These are the activations of a small neural network, seen along a few directions. Each row is one input.
In each table, some parts of the input vary, and every possible input appears once, in random order.
A made-up example of a description, with smaller parts first: ring(8) and (point or (values(2) and line(4)) or ring(9)).
Shared parts are said once, and a part with two or three values counts as separate values.
In the rows, 128 means zero.

Other details of the inputs vary at random and push rows far along two fixed directions, the same in every table; ignore that.

Rows:
r1: [118 115 133 120  72 121 108  85  92 177 117  87  87  82]
r2: [111 103 128 138  81 107 126 101 101 184 116  72  80  94]
r3: [153 160 115  97 185 126 147 147 158  61 108 200 189 172]
r4: [144 178  62 144  99  96 121 114 139 110  45 113 158 143]
r5: [161 144 103  61 183 153 181 147 154  58 109 184 151 151]
r6: [ 95  82 184 140  83 135 118  97  93 191 176  86  80  81]
r7: [105 101 101 120  96 147  64  98 108 182 126  71  59 118]
r8: [130 176  89 128 111  67 114 108 133 113  38 122 129 160]
r9: [105 112 119 159  84 121  27 105 118 181 114  86  88 141]
r10: [119 102 204 168 163 155 135 167 146 131 238 156 162 122]
r11: [104  89 215 153 163 135 131 168 132 137 239 160 153 135]
r12: [142 175  71 132 107  97 110 110 131 107  34 118 162 135]
r13: [121  78 188 140 164 168 171 156 121 134 228 143 113 111]
r14: [140 180  81 119 109  76 104 103 125 114  41 134 140 149]
r15: [123 119 122 129  70 142 114  98  96 171 108  69 109  74]
r16: [160 146  92  99 190 150 202 168 168  66 111 174 138 151]
r17: [117  97 209 169 168 143 136 166 131 128 241 153 152 133]
r18: [159 147  88  88 175 164 197 165 158  60 112 176 156 151]
Description of these inputs: values(2) and (point or ring(8)).

Rows:
r19: [152 170  89 106 139 141 125 114 133  83  74 168 126 146]
r20: [118 120 141 145 103 101  86 106 121 178 131  88  71 130]
r21: [121 121 112 159  84 149  71  91  93 171 113  53  97  99]
r22: [117 112 136 130  88  96 151  92  96 184 104  66  64  87]
r23: [128 151  66 108 121 148 131 130 149  86  43 138 116 164]
r24: [100 126 136 171  81  99  88 127 108 168 124  92 134 112]
r25: [142 118 173  90 163 167 189 140 126 111 187 185 140  97]
r26: [112 103 119 141  54 138 125 107 121 174 102  68  87  82]
r27: [154 185  81 125 127  94 146 106 156  95  47 130 157 153]
r28: [103  88 157  92 172 162 123 162 157 110 173 183 147 156]
r29: [154 179  63 144 131  87 139 133 150 104  52 130 137 154]
r30: [134 168 105 116 136 103 139 127 150  85  72 146 171 157]
r31: [107 132 145 159  62  95  87  89  98 171  99  78 140 106]
r32: [109 107 100 141  56 142 109 102 109 179 114  76  87 109]
r33: [147 150  59  90 158 107  95 122 139 102  57 122 135 159]
r34: [ 82  90 204 184  97 138  90 142 111 189 224 103 138  93]
r35: [152 160  84 143 144  95 140 146 141 102  78 144 145 155]
r36: [163 164  91 104 132 123 163 118 143  91  81 158 124 116]
r37: [146 159  91  81 156 107 107 113 143  94  74 179 140 154]
r38: [133 137 139 133  83 124  72  92 113 176 130 111 105 101]
r39: [123 128 180 131 166 147 153 146 154 101 187 167 177 141]
r40: [114 123 167 148 168 146 145 174 158 112 203 166 162 140]
r41: [121 113 134 157  82  97 129  95 111 176 112  64  60  92]
r42: [124 107 170 150 171 137 138 178 131 108 197 172 162 140]
r43: [142 158 105 118 139  97 135 130 131  83  69 150 168 158]
r44: [137 153  91 120 160 120 137 128 139  83  73 145  94 176]
r45: [107 125 127 178  69  88  79 116  95 177 106  78 123 106]
r46: [133 114 182 132 168 139 146 152 128  97 183 174 176 142]
r47: [124 123 166 152 170 147 149 170 158 115 204 167 159 138]
r48: [116  88 190 154  92 168 106 101  89 190 238 124 105  77]
r49: [143 117 181 135 171 143 154 148 135 103 185 174 173 142]
r50: [131 140 140 170  69  99 101  76 107 180 104  74 126 101]
r51: [148 158  54 113 141  93 156 117 137  99  61 128  83 171]
r52: [119 100 157 104 160 178 131 174 165 110 185 174 138 154]
r53: [139  92 150  85 188 183 197 160 122 110 189 141 150  97]
r54: [143 109 152 111 190 177 117 170 148 109 206 154 147 143]
r55: [119  88 158  80 158 185 200 170 143 111 171 164 134 114]
r56: [ 83 111 140  94  72 100 112 113  65 151 127  82 109 106]
r57: [131 150  78  95 159  72 111 114 144 104  50 140 100 179]
r58: [115  71 166 157 114 179 108 120  90 187 236  81 111  83]
r59: [161 141  71 105 154 138 166 137 141  88  84 113 132 119]
- What do these inputs look like to the network? => point or (values(2) and ring(8)) or (values(4) and line(6))
- Change only the ring(8) part in r39. List by row number the other rows that result. => r27, r30, r31, r43, r46, r49, r50
- Change only the values(2) part in r39. List by row number the other rows that result. => r40
- Change only the line(6) part in r36. List by row number the other rows that result. => r19, r25, r37, r38, r48
- Change only the values(4) part in r20. List by row number the other rows that result. => r38, r52, r54

Rows:
r60: [160 176  82 123 124  85 134 121 141  84  47 141 171 153]
r61: [125  96 208 159 113 134 109 130 111 163 206 129 163 102]
r62: [129 120 127 157 105  99  97 107  99 169 126  84  78 111]
r63: [152 172  97 126 158  92 178 127 135  86  85 131 138 148]
r64: [108 109 168 135 181 134 155 175 153  94 176 154 128 171]
r65: [127  89 205 138 169 152 101 153 134 127 228 170 163 144]
r66: [137 150  82  92 139 114 174 149 139  79  61 158 122 135]
r67: [118 128  98  84 122 124 132 119 133 105  67 124  96 150]
r68: [137 103 140 126 186 184 145 161 169 112 184 169 135 143]
r69: [123 112 101 124 131 135 103 128 133 150 119 100 129 127]
r70: [ 97 137 138 162  86 107  58  95 115 170 117 103 120 116]
r71: [150 161  40  55 158 135 141 129 143  55  30 149 138 179]
r72: [144 167 102 133 127  96 133 124 138  86  76 148 171 144]
r73: [108  94 155 176  69 127  99 117  82 197 167  61 122  71]
r74: [137 126 122 102 153 134 126 127 114 122 131 143  95 124]
r75: [153 167  65  96 144 139 138 134 167  91  90 156 119 164]
r76: [122  88 206 140 182 161 108 161 138 110 242 183 169 150]
r77: [108 125 114 162  90 113  83 111  99 167 119  59 116 126]
r78: [121 100 148 142 111 178 101 125 115 161 175 121  92  99]
r79: [108 130 160 138 138 131  87 131 135 137 154 154 145 139]
r80: [166 170  39  73 153 150 150 119 163  58  24 159 119 178]
r81: [148 146  88 115  83 144 140  85 122 126  55  98 115 107]
r82: [131 109 149  76 174 182 175 157 126  78 166 172 171 133]
r83: [113 133 148 153  89 109  57 102 112 181 115  99 119 123]
r84: [152 128 129 108 169 181 179 161 145  78 153 186 145 123]
r85: [109 121 108 125  77 124  77 104 107 178 132  77 107 110]
r86: [119 124 109 138  84  94 135 105 133 168  68  75 108 103]
r87: [155 186  62 146 121 108 163 120 145  93  45 111 139 147]
r88: [111 122 150 172  93  98  92  90  92 185 141  56  82 110]
r89: [133 138  85 172  77 118  89 105 117 170  84  73  83 119]
r90: [119 122 167 127 193 149 120 161 156  77 192 201 171 164]
r91: [103 122 152 172  80  95 134 113 111 168 118  67 112 108]
r92: [125 121 151  93 164 138 183 169 162  90 172 180 146 142]
r93: [154 165  94 106 160 104 108 137 154  87  67 163 152 180]
r94: [123 146 152 150  83 105  94 107 112 167 107 104 143 107]
r95: [134 139  84 122 148  97 140 161 153  88  71 142 105 171]
r96: [144 116 161  82 176 158 183 128 122  90 159 165 137 122]
r97: [147 177  55 145 124 111 126 118 147 102  47 105 113 168]
r98: [100 107 122 132  77 117  91 114 101 173 106  90  69 103]
r99: [124 102 134  91 180 177 131 172 127  93 186 175 142 140]
r100: [147 163  92 109  98  86 141  90 121 143  82  99 107 108]
r101: [123 123  94 114 132 104 127 132 158 131  72 112 104 149]
r102: [134 119 129  91 172 168 167 170 126  83 162 175 164 123]
r103: [137 134 167 133 136 126 127 141 131 126 149 154 170 129]
r104: [153 146  80  94 180 109 146 131 156  97  79 144 116 156]
r105: [103  87 187 104 163 158 140 173 153 122 228 172 118 142]
r106: [111  81 176 143 128 162 129 139 117 172 203 105 153  84]
r107: [141 169  70 128 131  87  97 113 145  87  49 139 146 168]
r108: [123  93 176  95 156 163 130 114 110 133 181 138 100 120]
r109: [ 96 101 137 165  66  99  93  82  87 201 138 100  82 129]
r110: [140 181 106 114 143 105 141 141 151  84  72 170 172 153]
r111: [128 143  95 150  89  82 142 123 122 138  57  93 105 121]
r112: [155 149  78 129 129 135 159 120 158 119  71 123 137 121]
r113: [119  94 170 159  91 119 118  86 100 211 163  67 103  60]
r114: [131 159 123 136 137 111 136 130 142  89 106 162 172 138]
r115: [107 122 139 175  70 113 107 106  88 183 137  48 133  90]
r116: [106  78 206  96 158 180 178 157 128 109 210 168 137 118]
r117: [128 138 110 106 114 130 139 132 124 129 132 120 148 115]
r118: [119 103 127 143 137 139 104 152 117 137 164 117 127 133]
r119: [108 117 207 143 159 157 137 158 139 112 219 187 181 120]
r120: [121 101 171 179  82 108 115  99  83 199 169  71  95  67]
r121: [121 102 186 146 106 177 139 128 128 166 228 128 130  86]
r122: [129 119 134 189  63 129 113 105 103 186 133  68 103  77]
r123: [148 154  86 111 105  99 141  95 101 134  61 104  99  94]
r124: [118 111 152 138 128 121 169 129 117 133 169 174 137 144]
r125: [132 116 160  92 182 148 145 150 145 111 207 175 119 145]
- Changing only one part turns r103 into r93. The same change can be made to r87. Which row results? => r97
- What do these inputs look like to the network? => values(2) and (point or ring(8) or (values(4) and line(6)))
- Change only the values(4) part in r71. List by row number the other rows that result. => r67, r80, r108
- Change only the line(6) part in r117. List by row number the other rows that result. => r73, r82, r102, r106, r115
- Change only the line(6) part in r104. List by row number the other rows that result. => r62, r74, r88, r108, r125
- Change only the values(4) part in r66. List by row number the other rows that result. => r84, r102, r123
